A small network was trained on invented records. Each row is its activation on one of them, seen along a few directions.
Each row is followed by the record's values for the fields GOVAP, KON, FINI, PODIV.
The largest differences between rows may come from other fields.
Random noise pushes rows far along 2 fixed directions. That doesn't count. These rows show it; they differ only by the noise:
-23,113,206,136,-125,-339,-252,257,-73,291,158,26,29,160,-107,636,-178,30
404,646,-415,-225,286,156,-120,205,-260,189,77,362,301,58,22,-99,385,181
404,632,-367,-253,264,151,-111,272,-270,166,77,329,260,85,12,-93,351,174
214,371,-5,-145,41,-78,-154,414,-204,170,113,121,65,179,-64,243,42,95

-308,-14,150,193,-351,-138,-227,94,108,199,209,-197,-123,223,-165,522,-274,-93
<GOVAP:gusun KON:duni FINI:totu PODIV:beter>
-98,171,-499,95,-151,9,-240,-30,21,375,208,60,135,259,64,350,76,-27
<GOVAP:gusun KON:duni FINI:totu PODIV:beter>
-142,204,-776,439,302,-53,-316,-869,116,621,-58,604,712,73,271,256,596,380
<GOVAP:peno KON:kamu FINI:gatap PODIV:zeza>
-195,-194,420,-172,-210,-150,-18,563,-148,-141,-118,-68,-354,416,140,169,-281,148
<GOVAP:tuze KON:dig FINI:totu PODIV:zeza>
-232,-167,475,348,-10,-427,-163,-129,130,155,135,95,18,-62,2,579,-257,-114
<GOVAP:tuze KON:kamu FINI:gatap PODIV:zeza>
-219,-171,-263,216,145,-151,-38,-472,166,24,-144,242,249,-220,179,-17,97,3
<GOVAP:mepu KON:dig FINI:totu PODIV:zeza>
429,326,54,41,232,163,95,-33,-100,-128,164,117,93,-439,-229,-370,146,-338
<GOVAP:tuze KON:redot FINI:gatap PODIV:sasi>
53,-251,-6,-94,-94,202,139,-69,7,-109,-17,-67,-31,-66,39,-204,33,4
<GOVAP:peno KON:tol FINI:gatap PODIV:beter>
193,-162,-355,-551,-340,641,477,801,68,-234,-311,-285,-605,459,102,-710,166,86
<GOVAP:mepu KON:dig FINI:gatap PODIV:zeza>
129,108,63,-672,-23,345,215,941,-408,-354,-103,-57,-389,503,58,-354,-27,220
<GOVAP:peno KON:tol FINI:totu PODIV:zeza>
113,98,-426,23,258,62,61,-383,13,25,-81,313,262,16,277,-223,71,298
<GOVAP:gusun KON:tol FINI:gatap PODIV:sasi>
121,218,-118,-486,-9,252,126,665,-136,51,-88,-52,-241,572,87,-238,89,232
<GOVAP:gusun KON:kamu FINI:gatap PODIV:zeza>
-197,-72,561,139,-150,-367,-274,48,34,177,167,-231,-86,94,-242,638,-437,-169
<GOVAP:lirof KON:kamu FINI:gatap PODIV:beter>
-148,-52,-320,220,-13,-15,-105,-204,-3,129,-49,215,120,141,125,184,116,7
<GOVAP:tuze KON:tol FINI:totu PODIV:zeza>
82,54,192,140,99,-350,-11,-120,-14,-79,2,-7,105,-106,-87,85,-159,80
<GOVAP:gusun KON:redot FINI:gatap PODIV:pirem>
-505,-607,-9,449,-420,-409,-198,-370,286,464,-159,137,-62,403,178,733,-166,235
<GOVAP:lirof KON:kamu FINI:gatap PODIV:zeza>
40,50,315,-303,-137,98,161,502,-7,-219,6,-335,-244,164,-129,-91,-134,-34
<GOVAP:gusun KON:duni FINI:gatap PODIV:beter>
5,207,-305,73,171,127,-110,-384,-169,19,-42,276,334,-121,112,-144,251,138
<GOVAP:peno KON:tol FINI:totu PODIV:beter>
38,263,75,-10,204,-82,-264,-191,-37,87,-28,289,276,84,59,114,86,265
<GOVAP:peno KON:kamu FINI:gatap PODIV:beter>
-88,-179,790,-157,-155,-354,-47,356,-1,-256,-36,-128,-335,207,-41,246,-360,65
<GOVAP:tuze KON:kamu FINI:gatap PODIV:beter>
-142,-280,-246,322,-50,110,154,-660,225,-49,-62,57,58,-479,131,-364,114,-115
<GOVAP:mepu KON:tol FINI:totu PODIV:beter>
-93,-80,87,-61,-169,-124,-25,3,75,72,-98,-181,-124,193,1,106,-92,-16
<GOVAP:gusun KON:kamu FINI:gatap PODIV:beter>
168,138,104,29,346,-263,47,-61,-126,-197,-36,193,78,-270,0,-24,-3,5
<GOVAP:tuze KON:redot FINI:totu PODIV:sasi>
387,519,433,-188,120,-226,-166,357,-232,-82,340,33,195,-260,-303,136,-140,-248
<GOVAP:peno KON:kamu FINI:gatap PODIV:pirem>
203,147,110,-472,123,257,360,369,-177,-578,-164,20,-223,-46,70,-723,21,88
<GOVAP:mepu KON:tol FINI:totu PODIV:beter>
-149,-327,-317,270,-100,277,232,-265,125,224,-80,-139,-85,-66,86,-13,80,12
<GOVAP:lirof KON:redot FINI:gatap PODIV:zeza>
-199,-353,466,159,-80,-239,40,-72,152,-147,-116,-188,-215,83,-35,130,-402,117
<GOVAP:gusun KON:redot FINI:gatap PODIV:beter>
244,343,-438,-206,18,251,-181,152,-123,163,181,92,163,244,80,58,220,95
<GOVAP:peno KON:duni FINI:gatap PODIV:sasi>
-86,-346,510,-181,32,-340,164,362,-5,-429,-296,-61,-225,268,264,-50,-473,308
<GOVAP:mepu KON:tol FINI:gatap PODIV:beter>
-260,52,-546,469,315,-203,-308,-936,109,356,-108,750,571,-116,327,238,307,326
<GOVAP:tuze KON:dig FINI:totu PODIV:zeza>
-138,-212,79,-104,-258,71,-32,414,-35,174,8,-89,-108,439,39,301,-109,85
<GOVAP:peno KON:dig FINI:gatap PODIV:zeza>
24,-231,181,-157,-56,19,252,111,64,-427,-232,-209,-272,-4,19,-327,-109,-32
<GOVAP:mepu KON:redot FINI:totu PODIV:beter>
-23,-192,-130,169,103,-2,190,-534,213,-59,-67,42,90,-221,22,-275,98,41
<GOVAP:gusun KON:redot FINI:gatap PODIV:beter>
-134,-486,675,440,-175,-479,25,-26,163,-104,103,-314,-223,-331,-281,318,-364,-370
<GOVAP:tuze KON:redot FINI:gatap PODIV:beter>
353,307,28,-235,-121,309,113,386,-150,-74,218,-396,-217,-390,-310,-239,-70,-493
<GOVAP:lirof KON:duni FINI:totu PODIV:pirem>
137,-44,161,-230,53,53,297,274,-10,-412,-131,-88,-262,79,145,-209,-167,188
<GOVAP:mepu KON:redot FINI:gatap PODIV:sasi>
44,-107,55,116,210,-95,144,-476,92,-193,-143,136,46,-235,52,-152,80,-50
<GOVAP:tuze KON:redot FINI:gatap PODIV:beter>
499,408,74,-643,220,366,190,437,-201,-388,19,86,-79,3,47,-715,297,-1
<GOVAP:tuze KON:kamu FINI:gatap PODIV:beter>
356,468,-332,-458,142,514,235,320,-110,-191,-32,-44,67,75,-46,-622,398,50
<GOVAP:gusun KON:duni FINI:gatap PODIV:beter>
-26,-137,281,-65,-129,-139,-114,290,13,71,117,-110,-221,191,2,292,-97,-164
<GOVAP:tuze KON:kamu FINI:gatap PODIV:zeza>
-31,-7,230,55,-15,-31,-35,-99,100,34,183,-180,-45,-207,-206,125,-177,-186
<GOVAP:lirof KON:duni FINI:gatap PODIV:beter>

Here are new rows. What are their fields?
171,414,-668,95,207,420,-21,-514,124,243,31,277,411,-163,27,-276,466,77
<GOVAP:gusun KON:duni FINI:gatap PODIV:beter>
-56,-10,359,-153,-36,-124,-153,314,-234,-226,38,-28,-39,199,-52,74,-235,95
<GOVAP:peno KON:tol FINI:totu PODIV:beter>
135,-39,-420,-167,199,256,214,-369,38,-327,-263,253,52,-197,218,-766,284,170
<GOVAP:mepu KON:tol FINI:totu PODIV:beter>
-309,-395,-27,113,-376,-16,77,247,229,207,-71,-336,-261,381,-25,312,-85,83
<GOVAP:gusun KON:duni FINI:gatap PODIV:zeza>
6,-89,-50,72,329,-65,134,-261,40,-106,-180,198,61,-47,193,-167,158,170
<GOVAP:tuze KON:redot FINI:gatap PODIV:zeza>
63,-118,252,-241,-222,316,272,733,-84,-349,-82,-420,-622,38,-17,-412,-212,-201
<GOVAP:mepu KON:redot FINI:totu PODIV:zeza>
1,191,-403,281,111,254,2,-648,-86,132,72,217,334,-507,66,-214,324,-91
<GOVAP:peno KON:tol FINI:totu PODIV:beter>
-144,-614,581,-87,-522,50,229,493,105,-194,67,-684,-621,183,-237,164,-535,-297
<GOVAP:lirof KON:redot FINI:gatap PODIV:beter>
13,211,219,-326,-61,-72,-41,425,-141,-123,154,-152,-118,243,-88,-101,-69,0
<GOVAP:gusun KON:kamu FINI:totu PODIV:beter>
65,-88,73,-261,32,220,148,482,-94,-158,0,-286,-322,99,-116,-172,-158,-97
<GOVAP:lirof KON:redot FINI:totu PODIV:zeza>
93,16,53,-166,151,-17,22,67,-42,-58,-32,107,-72,-13,93,-60,193,62
<GOVAP:tuze KON:kamu FINI:gatap PODIV:zeza>
119,133,217,-153,111,-15,-5,286,-57,-36,110,62,-22,55,53,28,16,-89
<GOVAP:tuze KON:kamu FINI:gatap PODIV:zeza>
354,301,-871,-263,290,670,239,-16,-17,-127,-117,244,63,-34,210,-917,588,31
<GOVAP:mepu KON:redot FINI:totu PODIV:zeza>
407,632,-136,-191,81,157,-166,308,-269,62,229,93,229,-31,-223,58,191,-19
<GOVAP:peno KON:duni FINI:gatap PODIV:pirem>
-365,-237,213,346,-221,-492,-389,-164,-28,223,185,74,62,265,72,864,-453,109
<GOVAP:peno KON:tol FINI:totu PODIV:sasi>
298,130,-657,-250,451,543,418,-180,72,-304,-390,314,66,-130,279,-935,547,313
<GOVAP:mepu KON:redot FINI:gatap PODIV:zeza>
450,469,-451,-492,232,675,216,171,-109,-126,44,-24,36,-160,-113,-703,373,-122
<GOVAP:lirof KON:duni FINI:gatap PODIV:beter>
32,347,-137,-40,-29,130,-164,85,-46,69,178,-105,-18,31,-169,77,60,-199
<GOVAP:gusun KON:duni FINI:totu PODIV:beter>
193,254,589,109,-36,-247,-8,105,-104,-107,211,-124,-55,-513,-173,132,-186,-327
<GOVAP:tuze KON:kamu FINI:gatap PODIV:pirem>
384,375,-308,43,359,68,194,-415,-32,-92,98,215,345,-566,-80,-465,298,-39
<GOVAP:gusun KON:redot FINI:gatap PODIV:pirem>
